A small network was shown many inputs. Here are its activations along a few directions, one row for each input.
In each table, some parts of the input vary, and every possible input appears once, in random order.
Descriptions start from the smaller parts, as in this example, which fits no table here: one of 2 separate values, together with either a single point or one of 11 places around a ring or (one of 4 places along a line, together with one of 8 places around a ring).
Shared parts are said once, and a part with two or three values counts as separate values.
(in the rows, 128 means zero)

Other details of the inputs vary at random and push rows far along three fixed directions, the same in every table; ignore that.

Rows:
r1: [122 143 116 137 147 126 127 135 149 141 111 135 101 119]
r2: [106 139 200 162  84 168 141 117  99 114 172  36 139 142]
r3: [125 145 127 143 153 118 120 129 139 138 120 121 122 127]
r4: [106 131 190 159  93 172 129 111 100 107 169  31 152 148]
r5: [124 142 114 135 146 125 126 137 147 140 112 136 101 115]
r6: [125 147 131 142 145 118 124 134 138 139 123 122 115 121]
r7: [114  55 124 107 121  97 133 122  96 126 190 170 144 152]
r8: [116  64 133 113 111  95 149 126  90 131 195 176 131 151]
r9: [104 126 175 151  99 173 123 115 108 106 162  40 148 142]
r10: [200 134 121  80  70 147 123 126 106  90  63 151 181 116]
r11: [125 145 127 142 154 116 119 129 143 138 118 123 122 126]
r12: [122 169 113 122 159 117 151 115 158 154 138 117 149 127]
r13: [129 154 128 142 145 115 133 140 141 146 119 138 101 113]
r14: [124 144 114 137 147 126 128 135 146 140 112 135 101 120]
r15: [120 140 106 134 154 130 122 133 149 137 109 136 104 122]
r16: [116 132 105 131 153 135 110 130 148 129 111 123 118 123]
r17: [206 153 141  91  56 139 149 136  99 103  72 162 157 103]
r18: [106  52 114 103 114 108 143 128 100 127 188 179 121 146]
r19: [117 133 102 132 157 134 112 129 149 130 109 128 117 126]
r20: [116 132 104 131 155 134 111 128 152 131 109 128 117 126]
r21: [124 139 119 138 158 119 111 126 147 134 114 124 128 129]
r22: [205 151 144  89  52 139 148 135 100 103  72 160 158 104]
r23: [124 143 128 141 152 117 118 131 139 137 121 119 123 124]
r24: [119 135 113 135 157 128 109 126 149 131 113 121 126 129]
r25: [108  53 110 102 118 105 143 127 106 129 181 188 121 148]
Description of these inputs: either a single point or (one of 3 separate values, together with one of 8 places around a ring).
Question: Change only the choice among 3 separate values in r11. List by row number the other rows that result.
Answer: r3, r23

Rows:
r26: [113 113 131 139 145 114 135 118 130 136 155 135 124 150]
r27: [103 117 125 128 142 120 141 119 133 141 161 130 127 143]
r28: [120 140 110 130 144 152  97 126 156 121 106  98 129 119]
r29: [109 110 131 137 135 122 141 124 132 140 153 138 107 144]
r30: [134 159 129 137 150 128 113 127 144 134 113 104 142 116]
r31: [129 160 128 146 134 146 127 133 137 130 104 117 107 121]
r32: [135 156 139 149 136 131 112 137 134 126 104 113 117 119]
r33: [104 110 118 134 140 121 138 131 120 139 160 132 107 131]
r34: [ 96  87 108 128 157 128 105 126 126 124 153 126 114 139]
r35: [134 153 132 143 140 125 114 138 134 129 107 103 122 112]
r36: [137 156 139 146 144 126 117 121 142 133 103 108 135 132]
r37: [157  92 122  98 104  98 133 133 115 125 122 192 132 131]
r38: [102 117 125 126 136 125 145 121 133 141 160 131 122 140]
r39: [180 143 105  98 114 121 128 133 118 113  81 159 154 112]
r40: [127 155 129 136 132 138 125 136 148 134 110 108 115 103]
r41: [152  95 118  88 106  94 133 131 117 124 127 186 148 125]
r42: [155  91 110  95 107  97 131 141 103 122 128 186 135 118]
r43: [131 155 134 138 138 129 115 136 144 132 112 104 130 109]
r44: [101 110 134 129 130 117 137 128 134 140 157 133 111 128]
r45: [137 152 144 146 134 127 118 129 143 131 102 109 122 124]
r46: [173 146 112  92 110 121 133 125 133 118  81 161 160 117]
r47: [131 152 143 145 126 139 127 129 146 132 104 110 108 120]
r48: [130  95 203 122  19 188 163 109  42  81 199  44 183 153]
r49: [110 115 127 143 148 118 130 125 119 132 158 139 119 145]
r50: [153  92 115  88 103 103 133 139 112 123 133 184 143 115]
r51: [ 97  88 120 138 145 129 117 120 137 128 141 129 121 153]
r52: [102 114 127 126 133 122 143 125 134 139 157 133 116 135]
r53: [173 146 106  92 102 138 138 133 128 119  87 157 151 107]
r54: [133 158 132 144 138 140 131 121 144 133 106 108 125 134]
r55: [108 116 124 141 144 124 134 127 118 134 159 139 116 146]
r56: [133 156 140 149 132 135 115 137 134 127 105 113 110 117]
r57: [132 161 124 135 147 136 123 127 146 131 114 105 135 117]
r58: [105 113 119 133 140 125 140 130 117 137 163 126 115 137]
r59: [104 116 124 141 140 129 138 128 119 135 159 138 109 144]
r60: [127 159 123 133 135 144 131 133 147 134 111 109 120 110]
r61: [157 142 199 116  38 175 139 109  83  88 133  52 195 135]
r62: [146  74 100  93 117 125 116 130 107 104 112 191 140 136]
r63: [132 157 133 141 133 144 135 124 144 134 106 109 119 132]
r64: [105 106 127 137 135 117 132 135 120 137 159 130 104 124]
r65: [106 110 135 143 131 123 131 133 120 133 156 141  99 132]
r66: [136 158 128 143 151 125 112 129 133 131 109 102 135 120]
r67: [167 127  96  86  99 134 112 124 141 106  63 158 161 119]
r68: [112 113 132 145 148 112 121 122 116 134 157 136 125 144]
r69: [106 116 120 129 143 125 138 124 128 138 166 127 128 135]
r70: [126 157 139 136 133 128 120 133 150 135 106 106 121 114]
Question: Describe the family of inputs behind these rows.
Answer: one of 5 places around a ring, together with either a single point or one of 8 places around a ring
Question: The inputs of r45 and r35 match in every part but the place on the ring of 5. If r63 is changed in the same way as r45 into r35, which row does it become?
Answer: r58
Question: The inputs of r27 and r54 match in every part but the place on the ring of 5. If r70 is changed in the same way as r27 into r54, which row does it become?
Answer: r37
Question: Change only the place on the ring of 5 in r64. List by row number the other rows that result.
Answer: r40, r44, r47, r65
Question: Which other rows agree with r56 in the place on the ring of 5? List them by row number.
Answer: r31, r32, r49, r55, r59, r62, r65, r68

Rows:
r71: [108 110 130 125 140 108 132 123 121 138 177 128 145 137]
r72: [135 135 107 107 118 142 131 131 135 122 109 130 137 116]
r73: [120 124 129 137 137  98 165 134 117 155 165 177  95 137]
r74: [104  91 127 134 133 124 120 135 119 128 160 135 110 132]
r75: [151 134 129 121 123 119 115 136 122 119 107 133 135 115]
r76: [144 127 125 127 120 137 117 131 128 117  96 140 125 128]
r77: [151 156 139 119 105 113 157 144 132 143 114 149 110 100]
r78: [118 137 182 135  68 190 147 113 100 102 163  24 165 132]
r79: [137 128 116 118 119 149 124 125 135 116 100 138 124 129]
r80: [151 137 130 122 127 120 123 124 127 123 103 140 147 130]
r81: [110 110 131 132 144 108 134 115 127 138 171 133 145 151]
r82: [152 134 130 129 128 119 118 130 125 121 100 138 137 130]
r83: [ 77 191 112 178 204 150 110 124 192 156 104  65  85 130]
r84: [109 104 132 128 142 106 125 127 118 135 165 135 131 133]
r85: [143 138 114 113 125 139 135 118 137 125 108 128 145 132]
r86: [148 128 126 124 119 124 111 137 121 119 103 135 127 113]
r87: [149 129 126 130 122 123 113 130 123 120  95 143 128 128]
r88: [ 97  92 119 125 130 135 129 129 125 127 163 133 111 132]
Question: The inputs of r72 and r83 match in every part but one. If r86 is changed in the same way as r72 into r83, which row does it become?
Answer: r87
Question: Describe the family of inputs behind these rows.
Answer: one of 2 separate values, together with either a single point or one of 8 places around a ring
Question: Change only the choice among 2 separate values in r82. List by row number the other rows that result.
Answer: r75
